A small network was trained on invented records. Each row is its activation on one of them, seen along a few directions.
Records have a field called TOSOT. Each example row is followed by its value.
The word absent means that the record has no TOSOT.
The largest differences between rows may come from other fields.
In the rows, zero is written as 128.
[ 22 112 108 168 100 177 100  55 118 110 112 111 124  76 159 118 114 145
 178  80  97] -> fituz
[ 29 110 104 159 101 160 116  74 112  84 117 140 106  43 161 121 104 128
 136 104  99] -> nin
[213 186 160 101 133  69 122 183 124 190 168 127 135 191  94 133 162 165
  83 215 189] -> ret
[118 119 114 143 133 171 106  95  98 120  93 107 139 149 124 106 140 121
 158 114 107] -> letuz
[161 106 127 110 125 114 133 162 121 119 157 150  99 155 120 123 102 136
 130 110 110] -> dov
[157 128 120 126 129 148 123 115 132 164 100 113 142 138 115 125 145 174
  98 175 144] -> rul
[152 104 167  80 124 134 129 142 160 113 150 158 151 160 151 150 178 124
 172 169 130] -> absent
[ 70 120 124 134 121 154 127 105 120 104 157 153  93  81 167 160  82 141
 120 114  93] -> kegu
[175 154 133 122 132 131 102 119 133 194 112 102 147 179 103 139 163 166
 133 182 159] -> rul
[196 170 165 100 144  79 117 172 116 182 155 130 133 186  95 137 157 170
  71 224 169] -> ret
[181 145 160 121 156  96 129 149 114 147 119 168 126 148  95 140 144 174
  84 177 129] -> ret
[165 123 154 129 153 128 112 132 121 138 138 147 109 171 113 130 104 122
 143 135  95] -> dov
[208 173 140  98 123  88 119 169 131 195 150 116 146 182  96 128 160 163
  94 208 187] -> gife
[158  92  95 113 130 135 127 132 130 162 130 127 121 113 133 144 117 167
 145 101 139] -> rul
[ 46 129 111 168 133 153 125  90 118  87 145 116 146 121 151 111 110  71
 165  91 115] -> tuvil
[ 51 116  95 156 119 155 134 107 112  78 154 109 145  90 161 109 109  77
 128 103 105] -> tuvil
[157 103 122  98 127 108 140 157 129 124 127 127 100 148 103 128 132 105
 123  95 128] -> dusit
[119 105 115 136 135 169 127 110 106 103  81 114 135 116 125 106 137 129
 110 116 114] -> letuz
[ 46 130 110 156 129 146 143  82 125  92 116 107 158 117 143 111 125  89
 172  70 110] -> zini
[ 57  85 114 127 126 132 162 109 132  72  87 108 131  78 151 136  98  98
 139  61 114] -> zini
[ 81 105 139 145 135 126 153 101 136  90 106 123 117 126 149 143  85  71
 174  76 114] -> tuvil
[104 158 139 141 116 124 126 115 124 124 179 117 109 105 143 143 130 129
 103 165 141] -> kegu
[207 162 142 106 123  98 116 160 117 183 144 127 145 173  97 126 153 177
 110 197 183] -> gife
[122 175 144 139 126 101 153 128 147 132 160 132 109 113 131 138 148 120
 104 169 153] -> kegu
[160 108 129 114 126 121 124 154 108 119 153 157 106 153 125 113  99 143
 127 118 108] -> dov
[221 132 198  64 135  93 130 168 174 158 150 160 158 205 121 160 208 147
 146 221 164] -> absent
[223 190 145 114 140  84 128 144 172 218 105 110 153 209  80 141 207 152
 112 194 183] -> rul
[ 65 128 102 135 102 137 162 112 135  82 122 112 160  82 140 111 121  89
 151  63 118] -> zini
[ 50 151 128 159 119 135 136  81 151 125 141 133 126 102 134 129 132 108
 162 108 136] -> nin
[153 100 134 114 155 117 132 118 136 134  95 101 115 150 104 140 144  96
 162  92 129] -> letuz
[ 80 149 138 174 148 124 160 122 150  97 142 148 124 133 133 119 125  67
 164 107 132] -> vidu
[238 190 156  94 145  59 142 184 164 212 127 121 145 197  83 129 192 148
  67 227 186] -> gife
[ 91 119 143 156 143 151 109 103 132  89 139 148 107 133 158 136  58  98
 159  97  91] -> vidu
[ 37 127 131 174 111 156 105  66 120 104 108 144 107  79 146 122 114 129
 167  97 115] -> nin
[180 114 179  74 128 118 130 152 167 133 150 160 153 178 138 153 190 134
 162 191 143] -> absent
[ 45  90 117 142 123 178 123  76 137 120 119 108 122  64 177 155  73 128
 196  66  91] -> fituz
[128 179 143 140 112  97 167 137 161 129 154 146 116 108 124 139 146 115
 123 145 164] -> kegu
[182 124 131 107 129  84 145 177 136 171 148 156 102 160 108 165 132 151
 109 137 132] -> ret
[ 20  97  81 145  98 182 112  66 124  93 133  96 138  37 178 126  99 140
 147 102  83] -> fituz
[ 56 106  92 157  96 173 103 107  97  61 151 118 142  76 169 107  82  99
 157  81 102] -> tuvil
[145  97 132  98 153 123 136 150 136 120 125 121 104 144 116 133 128 118
 103 101 106] -> dusit
[185 121 140 127 158 115 115 138 132 187 129 135 116 161 103 165 133 148
 145 141 121] -> gife
[ 83 108 128 151 139 146 112 115 122  65 129 156 115 104 162 118  74 124
 118 109  81] -> vidu
[ 70 118 112 168 110 154 103 119 101  70 151 144 114  95 152 104  85 109
 132 108 111] -> vidu
[ 41  85 112 134 109 138 166 101 150 105  97 116 129  48 153 152 104 123
 151  80 112] -> fituz
[129 117 126 119 135 151 111 144 111 124 134 120 143 145 120  97 134 118
 102 159 113] -> dusit
[141 111 132 143 140 155 116  95 103 119  74 117 125 143 121 112 139 126
 159 103 110] -> letuz
[ 60  90 105 138 134 173 115  89 109  63  88 113 132  66 187 119  79 131
 138  71  81] -> zini
[ 31 105 105 152 108 161 118  75 113  83 110 150 104  42 169 127  93 132
 139  93  92] -> nin
[160 149 163 141 150 127  98 144 106 139 129 140 123 174  93 110 141 122
 136 174 127] -> dov
[159 111 141 120 152 143 107 115 113 133 121 124 112 159 121 123 110 115
 152 114  94] -> dusit

Here are new rows. What is TOSOT for each?
[149  91 110 113 157 140 126 131 146 167 117 119 127 116 129 156 124 166
 105 120 124] -> rul
[ 31 113 120 174 101 165 110  60 121 109  93 119 119  79 153 117 123 148
 173  76 103] -> fituz
[ 27 102  85 153  77 184 108  71 110  94 126 111 129  38 170 116  97 146
 160  76  98] -> fituz
[ 21  96  79 141  90 182 108  66 119  99 139  96 136  38 176 127  97 135
 145 100  89] -> fituz
[ 98 173 159 152 129 133 112 108 131 135 171 122 110 125 127 153 135 126
 143 156 154] -> kegu
[ 80 125 125 136 103 130 166 131 143 114 144 161  94  88 149 168  99 115
 142  99 123] -> kegu
[ 74  98 118 135 106 124 162 124 130  70 105 131 118  97 146 136  87  86
 150  67 121] -> tuvil
[127 180 142 147 106 115 137 126 138 122 179 130 121 109 129 134 134 133
 125 147 168] -> kegu
[156 120 136 129 123 119 120 151  99 116 126 166 113 148 107 106 119 136
 109 137 121] -> dov
[179 105 122 110 153 103 140 149 172 183  99 119 128 134 103 162 158 149
  96 138 151] -> rul
[ 81 144 136 147 118 137 113 105 108 101 155 138 101  84 140 138 119 141
 115 151 124] -> kegu
[183 127 132 109 132  94 139 169 121 160 156 159 109 157 113 157 119 170
 121 137 131] -> ret
[227 206 193 110 162  67 107 175 134 213 154 122 136 218  78 149 184 158
 104 232 191] -> ret
[160 123 132 151 137 147 117 102 119 165  83 128 126 141 108 136 151 163
 150 134 129] -> rul
[ 29 127 118 161 110 170  98  67 117 113 147 120 117  79 153 133 103 122
 171 107 113] -> nin
[ 42 106 123 148 124 173 125  77 135 115 132 137 105  74 175 159  66 111
 183  77  94] -> nin
[ 78 101 125 142 136 144 139 129 135  74 145 139 107 111 170 141  64 112
 119  93  78] -> vidu
[183 153 147 118 123 106 123 179 118 146 174 132 139 175 107  99 148 132
 109 174 153] -> dov
[ 33 103  96 160  78 173 118  76 113  92 107 118 123  41 164 115 105 150
 155  71 104] -> fituz
[125 105 105 135 109 167 123 115  94 106  92 118 130 116 125 101 129 128
 129 100 127] -> letuz
[189 155 145 100 136 101 115 157 122 187 137 118 142 175  99 131 153 167
  82 215 167] -> gife
[245 222 195 110 166  49 118 183 147 222 147 125 138 228  73 146 200 150
  97 239 203] -> ret
[248 205 181  99 162  38 152 198 162 206 138 133 137 205  83 132 198 154
  60 242 182] -> ret
[204 122 125 111 125  81 142 172 153 176 125 146 113 154  94 154 153 149
 124 135 155] -> gife
[ 74 120 117 133 105 152 139 119 126 108 163 154  92  84 167 166  75 133
 138  95 106] -> kegu
[144 132 128 115 136 138 119 153 126 136 143 114 148 157 117  96 150 111
  96 168 123] -> dusit
